Each row below holds a small network's activations on one input, seen along a few directions.
Each table varies a few parts of the input and shows all the possible inputs, shuffled.
Descriptions start from the smaller parts, as in this example, which fits no table here: values(3) and (point or ring(11) or (line(4) and ring(5))).
Shared parts are said once, and a part with two or three values counts as separate values.

Other details of the inputs vary at random and push rows far along three fixed directions, the same in every table; ignore that.

A family of inputs:
r1: [-30.6  -5.8 -48.9  58.1  -6.4  63.7  24.0  44.5  35.8 -10.1  -5.6  -3.3]
r2: [-14.8 -24.6  61.2 -34.6 -10.8  30.9   3.2 -59.0   1.5  22.5 -46.3 -51.5]
r3: [  7.9 -30.0  41.1  -3.2 -21.0  18.2  -8.5  -8.6 -12.8 -16.8 -11.7 -18.6]
r4: [ -3.1 -11.4  46.6  -7.5  -9.7  17.5  11.8 -27.6   3.0  -3.9 -13.8 -29.4]
r5: [ 18.4  -3.1  41.6 -35.8 -18.8 -41.6 -20.7 -59.7 -17.8 -21.7  -8.3  -3.8]
r6: [ 26.4  -8.9 -10.7   5.9  -7.7 -69.2 -28.9  33.9 -26.7 -24.1  23.6  32.0]
r7: [  4.0 -23.4  27.9  -5.6 -18.7   9.1   7.2 -23.5  -1.0 -23.8  -6.6 -28.3]
r8: [-29.3  27.9 -70.7 -11.7  54.3   5.9  12.5  45.7  21.6  63.5   0.3  33.3]
r9: [ 13.3 -26.2  46.2  -3.9 -24.1  14.0   1.6  -4.1  -8.9  -7.1  -1.8 -25.0]
r10: [ 29.9  -2.0  28.4 -40.4  15.1 -12.5  -5.7 -18.4 -16.1  14.4  -3.8 -13.9]
r11: [  9.9  21.4 -26.0 -41.9  43.5 -52.0 -10.0 -15.7 -23.0  29.4  22.0   0.1]
r12: [  5.3  -2.4 -13.4  51.4 -17.5  17.4  18.4  36.6   9.4 -39.8  14.2   1.9]
r13: [-72.0  20.0 -10.7  -9.2  16.2  80.4  21.7 -42.0  47.9  67.0 -47.9   4.3]
r14: [ -3.5   8.6  14.7 -30.1  25.5  38.3  -1.1 -52.2 -12.4  31.3 -20.8 -37.8]
r15: [-21.8   7.6   1.1 -17.2   1.5   0.2   4.6 -34.1  14.0  13.3  -9.6   7.2]
r16: [ 13.5   9.9  -6.5 -14.6  -1.2 -70.7 -38.1   9.4 -19.5  -2.1  12.1  43.8]
r17: [ 34.1 -14.4   4.4  15.7 -14.8  33.5   4.5   0.7 -11.3 -46.1 -14.6 -42.5]
r18: [ 10.7 -13.6 -28.2  51.7 -27.8   8.6  13.1  35.9   3.1 -58.0  19.4  -1.5]
r19: [ 10.7  -8.0   8.7  49.5 -32.1  39.4  15.2  15.6   7.0 -55.0   5.8 -10.3]
r20: [ 19.1 -28.6  35.1  26.9 -35.4  38.8   3.6  12.3  -3.0 -38.7   5.8 -20.9]
r21: [ -8.4  17.6 -15.5  -1.6  22.7  36.0  28.8   3.9  17.2  19.7 -10.0 -13.9]
r22: [-23.9  17.8  19.7   5.1  -9.7  47.8  12.8 -31.3  24.2   6.1 -19.7   2.3]
r23: [ -6.9   9.5 -17.3  -7.7  20.5 -59.3   4.5  29.9   5.5  24.6  16.8  10.8]
r24: [ 23.3  22.8  11.3 -42.5  37.4 -51.0 -12.4 -26.6 -33.3  22.4  16.0 -11.2]
r25: [ 25.4  -2.4  59.9 -32.6 -21.5 -32.6 -29.0 -44.5 -22.4  -8.1  -3.4   8.5]
r26: [-14.1  10.7 -51.8   5.8  23.8 -55.4 -12.8  54.7   2.0  28.8  20.1  50.4]
r27: [ 49.4   9.1 -14.9  -5.3  16.2 -53.4 -21.8  24.7 -42.1 -11.6  44.4   7.0]
r28: [ -3.7 -13.6  -4.4  44.7 -28.5  51.7   6.8   3.4  12.4 -37.3 -14.5 -14.6]
r29: [ -6.1   6.8  66.0 -47.2  -0.3 -12.9  -4.7 -74.1  -4.0  21.3 -26.3 -10.9]
r30: [ 20.9  -4.7 -11.4  50.9 -34.4  16.3  -2.7  42.5   0.0 -51.4  25.6  20.8]
r31: [ 14.2 -15.5 -23.1  54.9 -26.4   5.0  -1.6  38.4  -1.9 -55.7   7.1  -5.8]
r32: [-56.8  18.0 -74.4  -0.1  41.4 -10.5  27.2  39.7  43.4  63.9  10.1  27.6]
r33: [ -2.6   5.4  24.5 -36.4  22.9  45.3  -4.3 -41.0 -20.3  35.1 -15.2 -25.6]
r34: [ 23.9  -0.2  -7.7  -5.2  -4.9 -79.6 -35.2  22.5 -26.6 -17.5  20.8  39.0]
r35: [ 10.0  -5.0   0.2  44.3 -41.7  38.6  -7.7   0.1   3.7 -60.7 -10.0  -8.1]
r36: [-64.1   4.0  -2.3 -35.9  31.2  38.8  15.9  -9.1  30.3  94.5 -31.3   5.4]
r37: [  8.6   1.4   9.8 -13.6   2.9 -45.6 -15.6   1.9  -8.4  15.2  14.0  27.3]
r38: [-13.2  -2.7 -31.9  56.1 -14.5  53.3  19.9  54.8  24.0 -11.6  16.3  18.8]
r39: [ 27.7  -5.2   2.1 -22.5  -0.8 -97.9 -23.1  -9.4 -25.4 -23.9  20.9  15.5]
r40: [-31.6  32.9 -80.5 -14.5  53.5  -4.4  26.6  30.0  30.9  51.9   6.2  20.9]
Each input here is: ring(5) and (values(2) or line(6)).
Q: Changing only the ring(5) part turns r31 into r38. The same change can be made to r35. Which row results?
A: r25
Q: Changing only the ring(5) part turns r14 into r11. The same change can be made to r28. Which row results?
A: r39
Q: Which other rows agree with r34 in the ring(5) part? List them by row number.
A: r3, r6, r8, r16, r26, r33, r36
Q: Which other rows agree with r24 in the ring(5) part? List them by row number.
A: r4, r12, r19, r21, r22, r23, r29
Q: Start at r32 and move only the line(6) part, one step at a time. The first step leads to r7. Which rows follow, in order?
A: r18, r39, r15, r5
